These are the activations of a small neural network, seen along a few directions. Each row is one input.
In each table, some parts of the input vary, and every possible input appears once, in random order.
A made-up example of a description, with smaller parts first: one of 4 places along a line, together with either a single point or (one of 2 separate values, together with one of 5 places around a ring) or one of 11 places along a line.
Shared parts are said once, and a part with two or three values counts as separate values.
In the rows, zero is written as 128.

Other details of the inputs vary at random and push rows far along two fixed directions, the same in every table; ignore that.

Table:
x1: [122 156 169 125 140  97 132 160 120  70 158 142]
x2: [160  97 173 141  93 138 137 113 167 122  86 160]
x3: [119 132 120 103 125 115 112 108  91 112 105 109]
x4: [118 159 127 121 143 100 138 138 113  67 148 161]
x5: [118 118  97 104  96 114 124 107  99 164  70 103]
x6: [127 119 130 112  89 116  91 121 112 132  81  83]
x7: [140 144 106 128 128 129 123 126 146  92 144 153]
x8: [107 129 119 130 156 135 132 128 116 158 151  78]
x9: [122 144 126 117 196 107 130 135  90  87 134 155]
x10: [104 150 145 113 129  88 141 173  89 127 135 111]
x11: [109 135 110 143 151 128 132 153 137 146 156 117]
x12: [168 116 109 162 109 159 131 119 191 121  98 173]
x13: [134 106 151 116 165 143 132 102 109 115 125 142]
x14: [118 146 153 139 173 131 142 151 126 101 186 146]
x15: [134 139 136 128 113 102 150 164 118 125 103 147]
x16: [130 127 115 117  94 146 114 109 164 132 139 131]
x17: [115 115 171 141 177 141 129 148 121 111 174 161]
x18: [ 89 148 135  93 168 117 121 118  54 139 165  74]
x19: [142 122 101 137 117 143 118 129 139 154  92 122]
x20: [140 105  98 143 123 142  94 108 147 133 115  95]
x21: [137 124 119 143  91 160 145 120 167 169 131 118]
x22: [112 139 118  98  77 112  86 123 104 144  92  53]
x23: [147 133 145 138 120 110 136 141 139  98  94 169]
x24: [143 115  90 156 106 147 135 124 169 173 106 122]
x25: [141  87 152 137 141 161 118 106 129 131 113 123]
x26: [ 88 142 126  88 106 118 108 105  90 137 126  72]
x27: [163  91 169 150  44 146 127 122 188 159 111 159]
x28: [139 129  96 123 120 131 128 113 135 156  92 144]
x29: [157  87 142 169 108 167 129 118 213 145 150 175]
x30: [121 123 177 123 154 113 142 132 102 107 162 171]
x31: [128 144 144 120 162  84 138 170  94 102 105 152]
x32: [112 138 140 137 188 122 134 144 122 111 188 116]
x33: [139 110 170 127 165 114 149 115  98  85 132 171]
x34: [138 151 181 134 135 102 156 167 128  87 170 163]
x35: [138 112  93 142 145 134 120 127 144 153 105 118]
x36: [126 143 126 143 175 132 105 134 110  87 142 136]
x37: [163 122  97 137  49 134 160 120 181 157  88 173]
x38: [134 115 163 129 162 134 140 136 129 109 173 178]
x39: [109 132 128 101  83 127 126  96 100 164 126  78]
x40: [109 126 107 126 196 118  99 121  77 129 119  69]
x41: [ 85 133 106  88  94 110 122 120  63 179 108  56]
x42: [130 143 133 128 160 100 147 131 117  80 116 188]
x43: [129 159 145 135 229  98 142 157 106  27 178 211]
x44: [104 132  92  94 126 121 113 117  66 186  99  60]
x45: [163 127 105 167  89 162 158 142 210 143 111 194]
x46: [100 148 123 131 156 121 127 161  93 137 154 105]
x47: [127 126  92 129  94 146  90 108 136 144 110  63]
x48: [165  82 137 154 138 166 128 101 169 128 121 140]
x49: [ 94 132 113  86 122 130 122 105  74 188 127  46]
x50: [167 132 150 151  53 141 172 143 201 133 123 183]
x51: [127 141 111 144 179 119 118 144 142  79 167 134]
x52: [148 136 101 141  74 152 153 128 191 156 130 178]
x53: [140 112 109 142  52 173  99 105 193 159 123 101]
x54: [108 150 138 104 129 113 161 131 103 132 143 131]
x55: [ 97 114 106 110 130 136  83 108 109 159 137  26]
Each input here is: one of 5 places along a line, together with either one of 2 separate values or one of 9 places around a ring.
The inputs of x41 and x10 match in every part but the place on the line of 5. If x26 is changed in the same way as x41 into x10, which row does it become? -> x1
The inputs of x2 and x33 match in every part but the place on the line of 5. If x22 is changed in the same way as x2 into x33, which row does it become? -> x4
Which other rows agree with x45 in the place on the line of 5? List them by row number. -> x12, x14, x17, x19, x21, x25, x36, x46, x47, x53
Which other rows does x35 become when the place on the line of 5 takes its other values? List them by row number. -> x5, x19, x28, x31
Which other rows agree with x18 in the place on the line of 5? List them by row number. -> x7, x9, x13, x16, x28, x38, x43, x44, x49, x52

Table:
x56: [ 99 153 143 118 188 106 138 161  77 114 173 110]
x57: [166 111 131 152  96 139 127 115 174 116  95 164]
x58: [109 146 132 108 140 100 129 149  75 131 115 110]
x59: [151 107 128 158 116 158 117 122 178 130 133 145]
x60: [151 112 115 159 168 156 131 130 171 104 150 173]
x61: [114 121 133 118 189 106 115 133  78 103 117 113]
x62: [145 142 146 140 123 115 161 144 151  93 134 208]
x63: [ 97 127 128 109 122 133 120 115  99 162 145  71]
x64: [154 121 125 153 167 133 139 133 156  84 120 196]
x65: [143 127 148 154 152 143 140 141 164  89 162 172]
x66: [159  98 108 124  27 156 110  89 181 176  66 124]
x67: [114 131 147 107 167 106 120 136  81  95 116 117]
x68: [107 150 141 103 158  96 140 143  69 117 130 123]
x69: [145 141 150 133 128 114 154 138 139  86 132 195]
x70: [102 132 146 116 167 116 128 137  87 121 168 104]
x71: [108 155 131 108 153  90 138 149  77 110 127 122]
x72: [147 131  90 142  36 163 132 110 209 170 122 130]
x73: [ 98 128 106 109  98 131 108 117 107 188 124  39]
x74: [143 161 126 137 114 106 161 149 148  86 132 190]
x75: [104 121 110 108  93 146 111 108 105 200 118  46]
x76: [149  93 108 154 110 164 111 105 184 154 119 124]
x77: [111 110 123 104 103 140  86  94 106 184 117  41]
The inputs of x73 and x71 match in every part but one. If x56 is changed in the same way as x73 into x71, which row does it become? -> x58
What is each input in this table made of? -> one of 2 separate values, together with one of 11 places along a line
Which other rows does x65 become when the choice among 2 separate values takes its other values? List them by row number. -> x67
Which other rows does x60 become when the choice among 2 separate values takes its other values? List them by row number. -> x64
